These are the activations of a small network on made-up records, seen along a few directions, one row for each record.
After each row come some of the record's fields: RUTOL, FABA, LESI, BIPAN, BONAV.
Other fields move the rows too, some of them a lot.
In the rows, zero is written as 500.
Strong random noise was added to every row along 18 fixed directions; ignore it. To show where, here is one row again and again, with new noise each time:
[293 455 595 556 558 435 621 381 596 247 612 468 489 337 503 457 525 185
 537 693 636 492 510 592 660 250 488 368 590 588 387 520 424 444 569]
[497 294 490 577 453 457 658 322 601 489 423 347 643 427 479 386 654 598
 538 447 605 483 449 468 397 373 542 449 510 516 449 607 459 537 430]
[399 484 582 614 435 351 672 316 644 499 503 514 536 676 564 449 575 491
 420 377 743 603 412 617 411 625 646 422 331 504 549 424 559 358 330]
[280 436 461 533 533 423 539 611 607 639 361 573 516 426 619 554 721 492
 489 498 458 470 558 443 471 620 555 529 374 681 221 544 563 606 302]
[528 469 515 578 566 434 614 720 526 519 393 414 526 447 595 631 489 510
 459 528 538 451 499 500 481 597 458 521 284 620 573 399 371 601 442]
[656 515 377 634 438 664 386 681 373 355 443 391 437 505 569 311 598 544
 610 488 630 415 399 527 611 280 462 556 533 496 448 390 398 348 642]
[386 324 399 380 535 571 417 391 848 764 609 435 435 652 495 591 654 382
 521 422 530 294 423 502 334 605 490 402 469 642 292 392 502 541 518]
[793 511 379 330 452 675 394 521 445 592 402 537 601 402 415 544 428 577
 527 489 461 291 512 318 480 375 377 529 648 463 388 636 469 534 570]
[580 554 461 524 555 684 559 408 459 546 587 390 510 710 632 396 408 410
 483 329 719 387 549 486 540 486 466 563 484 592 584 439 404 372 723]
[472 444 342 540 743 553 339 391 433 714 566 422 333 656 433 479 448 354
 530 307 537 480 553 424 558 387 339 588 432 643 465 392 417 485 613]
[745 562 520 399 401 647 580 460 657 680 525 535 550 507 531 596 552 456
 329 400 714 378 493 499 415 610 488 495 412 546 420 536 347 518 444]
[497 404 324 586 619 574 474 471 625 627 545 407 493 682 777 446 526 486
 633 424 625 363 316 448 588 550 598 469 457 530 522 454 605 405 525]
[602 593 718 407 345 602 506 639 328 377 589 494 595 181 325 639 579 652
 477 499 465 493 469 605 537 409 635 526 498 293 673 652 305 509 616]
[545 652 784 594 500 511 579 431 465 412 704 535 527 468 799 630 608 425
 488 521 613 560 267 511 416 682 557 457 357 379 579 483 437 502 543]
[447 456 595 470 459 464 532 416 664 528 536 435 562 577 537 538 528 434
 450 474 583 371 502 522 388 579 608 430 558 526 426 462 491 548 473]
[559 440 412 402 506 644 384 354 316 683 544 625 466 493 422 298 562 419
 476 258 407 702 494 410 270 528 287 494 742 432 345 589 545 476 528]
[664 663 479 468 294 694 433 542 525 535 445 575 496 607 588 506 670 603
 447 498 601 370 468 474 402 600 429 550 378 559 285 428 474 418 534]
[332 354 464 522 280 667 765 461 633 691 401 525 530 399 414 823 538 560
 492 438 479 478 425 709 639 320 354 432 304 585 401 594 431 359 370]
[574 502 645 557 286 646 700 496 542 381 430 341 663 492 570 766 273 519
 507 609 581 196 461 623 684 271 515 427 583 467 555 541 393 417 552]
[394 303 296 494 587 358 456 500 708 601 425 445 476 662 513 467 360 525
 691 222 526 507 377 426 517 317 473 503 554 476 467 251 613 487 560]

[265 544 518 411 565 459 518 424 616 610 564 540 537 730 622 633 332 412
 438 622 414 353 639 526 567 824 646 431 503 593 572 505 735 506 459]
{RUTOL: nosi, FABA: pinas, LESI: fegep, BIPAN: nepo, BONAV: lova}
[407 422 536 549 540 413 261 484 493 506 522 268 446 610 328 568 632 721
 617 588 326 352 502 485 455 512 602 505 361 497 572 367 483 621 617]
{RUTOL: lono, FABA: bosab, LESI: sodap, BIPAN: funa, BONAV: kaze}
[427 561 339 440 201 589 348 874 654 418 424 564 381 585 586 424 589 636
 543 570 427 491 469 651 614 568 587 509 556 448 357 209 631 455 553]
{RUTOL: nosi, FABA: pinas, LESI: fegep, BIPAN: funa, BONAV: lova}
[618 642 529 483 447 344 359 364 606 352 553 645 360 491 431 680 515 515
 540 742 487 574 298 443 452 403 340 459 286 395 454 310 568 514 445]
{RUTOL: rirod, FABA: pinas, LESI: fegep, BIPAN: nepo, BONAV: lova}
[481 507 580 643 289 587 644 802 437 519 314 449 514 589 671 510 304 466
 368 273 541 516 592 727 570 463 584 574 769 446 455 384 444 464 330]
{RUTOL: kuv, FABA: pinas, LESI: fegep, BIPAN: nepo, BONAV: lova}
[320 317 425 401 481 376 472 679 564 321 458 443 548 445 297 286 453 525
 589 512 458 493 519 641 527 411 734 389 745 389 643 460 609 379 517]
{RUTOL: kuv, FABA: pinas, LESI: fegep, BIPAN: funa, BONAV: kaze}
[564 418 460 497 497 470 464 481 522 635 309 454 575 529 517 489 590 512
 454 531 506 240 602 354 365 524 600 547 595 622 291 647 548 599 280]
{RUTOL: rirod, FABA: pinas, LESI: sodap, BIPAN: nepo, BONAV: lova}
[781 514 429 455 707 273 337 437 519 324 602 373 556 360 409 471 368 728
 664 508 574 533 371 273 623 305 604 561 417 264 825 432 448 684 703]
{RUTOL: tas, FABA: kiz, LESI: fegep, BIPAN: nepo, BONAV: lova}
[462 636 584 472 606 455 467 476 382 485 500 570 515 611 618 586 450 527
 578 456 378 508 537 269 334 611 254 632 368 571 463 369 533 600 720]
{RUTOL: nosi, FABA: pinas, LESI: fegep, BIPAN: nepo, BONAV: lova}
[560 388 323 472 470 493 561 406 678 486 339 430 623 431 423 643 400 710
 665 650 462 305 454 365 743 230 429 480 413 523 458 562 568 535 553]
{RUTOL: nosi, FABA: pinas, LESI: fegep, BIPAN: funa, BONAV: lova}
[716 425 610 582 566 375 563 311 480 350 443 297 651 540 424 366 472 526
 520 433 757 345 458 419 400 298 652 517 578 414 637 568 371 463 514]
{RUTOL: kuv, FABA: pinas, LESI: sodap, BIPAN: funa, BONAV: lova}
[509 611 456 674 608 436 320 654 373 557 488 532 310 560 603 466 485 430
 495 354 583 627 454 524 643 434 620 656 481 446 480 387 483 487 366]
{RUTOL: rirod, FABA: pinas, LESI: sodap, BIPAN: funa, BONAV: lova}
[413 416 738 613 449 450 585 272 570 600 600 286 526 499 565 628 492 453
 319 540 401 626 601 614 412 644 555 476 582 468 511 532 383 844 327]
{RUTOL: lutav, FABA: pinas, LESI: sodap, BIPAN: funa, BONAV: lova}
[268 637 458 513 385 464 448 425 580 533 454 597 418 562 552 574 556 569
 511 528 399 600 624 457 603 459 388 602 402 600 215 385 586 593 520]
{RUTOL: tas, FABA: bosab, LESI: sodap, BIPAN: funa, BONAV: lova}
[554 430 551 462 460 488 368 762 550 444 538 485 435 452 532 407 680 485
 543 457 435 528 363 520 224 651 493 441 599 418 438 334 458 581 559]
{RUTOL: lono, FABA: bosab, LESI: fegep, BIPAN: pud, BONAV: kaze}
[270 607 646 508 635 479 383 600 351 328 564 367 454 600 464 459 418 328
 471 633 413 303 806 498 507 549 594 566 616 679 510 426 413 578 688]
{RUTOL: lutav, FABA: bosab, LESI: fegep, BIPAN: funa, BONAV: lova}
[376 300 495 426 424 443 614 610 726 515 397 370 584 585 408 624 375 518
 574 445 477 270 491 597 436 454 585 403 559 551 558 402 497 464 501]
{RUTOL: lutav, FABA: bosab, LESI: sodap, BIPAN: funa, BONAV: kaze}
[662 428 347 475 418 514 338 359 540 593 433 540 482 473 370 429 621 739
 624 410 418 607 318 386 392 357 390 499 536 346 364 521 586 536 455]
{RUTOL: rirod, FABA: bosab, LESI: sodap, BIPAN: pud, BONAV: kaze}
[591 534 493 407 283 530 560 550 734 331 505 574 587 398 517 398 653 553
 524 614 629 453 399 567 480 520 614 371 571 419 388 523 553 418 502]
{RUTOL: lono, FABA: bosab, LESI: sodap, BIPAN: pud, BONAV: kaze}
[461 440 662 422 498 362 310 371 618 571 658 397 444 567 400 442 630 530
 486 233 541 477 540 460 367 479 740 599 595 378 482 365 433 690 612]
{RUTOL: nosi, FABA: bosab, LESI: fegep, BIPAN: nepo, BONAV: lova}
[387 582 600 554 544 542 627 234 435 420 558 409 542 361 403 648 498 480
 458 681 501 451 726 493 718 276 469 617 340 627 540 714 341 585 556]
{RUTOL: lutav, FABA: pinas, LESI: fegep, BIPAN: funa, BONAV: lova}
[504 305 594 540 292 537 726 553 699 334 480 386 597 408 524 397 670 442
 540 424 686 428 355 654 347 337 579 408 607 477 450 466 347 414 485]
{RUTOL: lutav, FABA: pinas, LESI: fegep, BIPAN: nepo, BONAV: lova}
[588 539 546 791 578 468 389 462 334 631 416 468 333 740 680 597 418 337
 389 491 475 558 447 472 399 611 251 518 457 597 338 319 463 571 273]
{RUTOL: nosi, FABA: kiz, LESI: fegep, BIPAN: funa, BONAV: lova}
[417 414 575 470 530 524 633 277 435 495 592 336 706 615 676 419 509 755
 628 405 337 535 471 350 272 687 534 522 530 392 719 571 639 618 731]
{RUTOL: kuv, FABA: pinas, LESI: fegep, BIPAN: nepo, BONAV: kaze}
[584 461 695 380 349 407 689 374 582 515 484 477 702 468 340 707 227 554
 382 452 507 447 538 598 463 475 659 422 650 311 702 635 499 523 385]
{RUTOL: kuv, FABA: pinas, LESI: fegep, BIPAN: funa, BONAV: kaze}
[650 472 599 416 330 608 677 465 497 422 466 502 680 285 501 592 508 603
 460 685 398 468 447 481 289 540 386 406 598 424 524 704 473 586 441]
{RUTOL: rirod, FABA: pinas, LESI: fegep, BIPAN: pud, BONAV: lova}
[790 622 644 383 364 618 706 581 683 473 572 492 641 263 660 571 600 594
 362 564 607 513 481 450 384 659 474 512 393 458 533 557 281 759 580]
{RUTOL: rirod, FABA: bosab, LESI: fegep, BIPAN: pud, BONAV: kaze}
[404 645 756 502 679 394 541 470 307 307 605 651 480 481 597 562 516 216
 514 608 492 519 475 383 282 634 368 482 406 556 518 499 496 433 600]
{RUTOL: lono, FABA: pinas, LESI: fegep, BIPAN: funa, BONAV: kaze}
[669 657 561 516 580 463 478 363 529 400 657 505 538 536 713 467 366 472
 505 577 597 541 431 379 563 589 528 488 541 385 610 491 537 581 604]
{RUTOL: nosi, FABA: bosab, LESI: fegep, BIPAN: pud, BONAV: lova}
[706 542 547 489 598 638 372 523 333 695 589 613 424 520 663 564 507 337
 482 329 584 388 362 426 556 552 558 557 538 408 530 612 476 403 492]
{RUTOL: nosi, FABA: bosab, LESI: fegep, BIPAN: nepo, BONAV: lova}
[665 495 490 420 402 537 368 614 618 337 522 404 579 533 569 309 427 508
 506 640 489 366 504 466 390 577 605 381 895 382 429 436 558 624 575]
{RUTOL: lono, FABA: bosab, LESI: fegep, BIPAN: pud, BONAV: lova}
[335 490 647 659 663 444 307 328 399 574 639 346 381 597 359 772 464 372
 510 622 455 269 492 612 674 354 631 490 447 553 537 553 424 460 406]
{RUTOL: kuv, FABA: pinas, LESI: sodap, BIPAN: nepo, BONAV: lova}
[497 533 504 342 660 540 515 502 535 515 747 659 477 348 624 402 569 298
 513 440 532 706 421 429 410 647 473 482 569 453 556 562 495 528 636]
{RUTOL: tane, FABA: pinas, LESI: fegep, BIPAN: funa, BONAV: lova}
[357 510 359 592 699 387 290 325 478 674 415 584 394 800 501 538 495 516
 628 380 468 411 461 317 539 495 473 591 340 612 344 409 722 388 443]
{RUTOL: nosi, FABA: pinas, LESI: fegep, BIPAN: funa, BONAV: lova}
[271 671 577 657 430 611 395 533 363 195 517 486 421 612 656 437 682 472
 634 813 470 318 533 538 650 447 464 519 375 679 309 397 573 302 726]
{RUTOL: nosi, FABA: bosab, LESI: fegep, BIPAN: funa, BONAV: kaze}
[577 641 397 544 483 610 651 585 518 536 457 602 492 475 728 564 556 525
 458 613 600 539 510 498 620 619 434 567 218 618 507 537 509 459 448]
{RUTOL: rirod, FABA: kiz, LESI: sodap, BIPAN: funa, BONAV: kaze}
[432 349 350 484 518 550 434 756 632 567 559 447 370 615 564 446 503 374
 579 393 563 403 354 654 581 520 636 443 534 481 623 318 536 329 539]
{RUTOL: nosi, FABA: pinas, LESI: fegep, BIPAN: nepo, BONAV: kaze}
[201 414 560 538 388 573 749 568 581 511 472 491 612 374 635 452 751 680
 663 185 536 583 463 537 472 360 619 639 393 531 410 534 462 459 651]
{RUTOL: rirod, FABA: bosab, LESI: sodap, BIPAN: funa, BONAV: kaze}

Which values does each new row have?
[566 363 455 631 607 482 443 329 435 546 491 290 454 617 397 337 748 590
 549 385 588 452 514 395 262 396 439 608 315 611 520 461 376 516 541]
{RUTOL: lono, FABA: pinas, LESI: fegep, BIPAN: nepo, BONAV: kaze}
[365 444 618 458 475 560 603 581 452 532 606 491 485 537 509 496 419 352
 453 325 476 571 525 638 414 585 486 462 596 480 634 428 433 440 627]
{RUTOL: nosi, FABA: bosab, LESI: fegep, BIPAN: funa, BONAV: kaze}
[525 581 592 635 475 528 456 434 477 507 590 592 381 572 710 578 435 284
 493 453 569 590 339 577 571 428 454 459 593 407 378 396 529 442 399]
{RUTOL: rirod, FABA: kiz, LESI: sodap, BIPAN: nepo, BONAV: kaze}
[675 454 502 538 446 530 417 443 575 516 406 354 531 660 526 637 406 589
 538 598 501 200 459 417 512 428 431 488 477 533 456 389 483 557 542]
{RUTOL: nosi, FABA: bosab, LESI: fegep, BIPAN: nepo, BONAV: lova}
[592 389 261 636 576 560 302 571 540 505 460 408 286 580 392 456 542 401
 608 543 607 360 335 557 587 204 424 489 465 568 437 346 425 316 441]
{RUTOL: rirod, FABA: pinas, LESI: fegep, BIPAN: funa, BONAV: lova}
[498 562 628 479 670 265 391 484 476 414 603 631 450 401 531 494 467 384
 567 408 474 679 393 359 436 497 493 510 533 359 509 421 538 603 548]
{RUTOL: nosi, FABA: bosab, LESI: fegep, BIPAN: pud, BONAV: kaze}
[577 449 516 496 721 503 686 495 452 431 523 302 653 460 521 506 321 534
 568 507 580 379 558 399 516 469 491 537 388 586 827 546 346 563 753]
{RUTOL: rirod, FABA: bosab, LESI: sodap, BIPAN: funa, BONAV: lova}
[428 391 542 693 492 422 717 181 554 554 463 403 513 472 511 604 564 570
 460 584 524 635 488 509 532 414 380 473 250 571 523 599 454 561 326]
{RUTOL: lono, FABA: bosab, LESI: fegep, BIPAN: funa, BONAV: lova}
[544 524 322 432 517 608 516 743 457 502 441 504 556 554 667 390 424 586
 526 643 422 449 551 479 554 742 488 485 519 570 585 493 623 480 578]
{RUTOL: kuv, FABA: pinas, LESI: sodap, BIPAN: nepo, BONAV: lova}
[456 378 468 517 596 377 348 716 263 541 351 565 453 456 309 519 497 507
 569 410 291 548 446 479 318 504 440 519 529 452 566 483 557 441 382]
{RUTOL: nosi, FABA: pinas, LESI: fegep, BIPAN: funa, BONAV: kaze}
[605 686 375 322 565 606 446 328 582 555 605 709 417 569 379 639 400 410
 536 501 609 448 473 389 516 402 259 540 284 604 420 461 491 335 667]
{RUTOL: rirod, FABA: kiz, LESI: sodap, BIPAN: funa, BONAV: lova}
[486 396 386 605 492 555 621 470 314 418 437 401 528 662 395 210 595 594
 510 509 611 538 495 619 405 631 504 428 330 603 768 534 530 174 546]
{RUTOL: nosi, FABA: bosab, LESI: sodap, BIPAN: funa, BONAV: kaze}
[442 509 576 596 615 348 388 492 669 578 572 478 402 622 682 585 479 370
 521 408 536 522 386 485 528 584 578 501 515 476 389 307 516 654 405]
{RUTOL: lutav, FABA: pinas, LESI: sodap, BIPAN: pud, BONAV: lova}
[670 402 498 539 532 506 566 727 458 428 393 337 568 415 600 487 448 552
 547 548 452 444 480 427 410 462 368 539 497 517 589 421 342 638 595]
{RUTOL: kuv, FABA: bosab, LESI: fegep, BIPAN: funa, BONAV: kaze}
[367 415 588 594 622 197 584 624 439 474 328 457 525 482 358 711 165 427
 448 493 413 503 596 577 560 392 581 493 520 489 714 440 519 558 242]
{RUTOL: rirod, FABA: pinas, LESI: fegep, BIPAN: nepo, BONAV: kaze}
[533 484 517 665 524 570 461 447 430 515 502 406 455 413 610 578 509 530
 577 512 454 527 418 446 691 294 408 570 493 465 406 499 428 601 538]
{RUTOL: nosi, FABA: pinas, LESI: fegep, BIPAN: funa, BONAV: lova}
[570 429 553 450 534 547 622 536 531 602 591 347 527 494 559 551 330 435
 352 490 393 596 593 536 365 746 367 455 556 513 697 435 389 738 556]
{RUTOL: nosi, FABA: pinas, LESI: fegep, BIPAN: pud, BONAV: kaze}
[612 365 583 519 431 441 562 655 444 558 323 515 631 398 512 662 470 597
 524 456 476 348 329 538 475 512 653 421 528 355 630 640 529 432 251]
{RUTOL: tas, FABA: bosab, LESI: sodap, BIPAN: nepo, BONAV: kaze}
[408 510 611 533 403 658 588 501 498 429 627 312 538 550 701 675 352 602
 573 622 321 445 478 568 576 553 426 479 538 445 664 413 461 622 725]
{RUTOL: lutav, FABA: bosab, LESI: fegep, BIPAN: nepo, BONAV: lova}
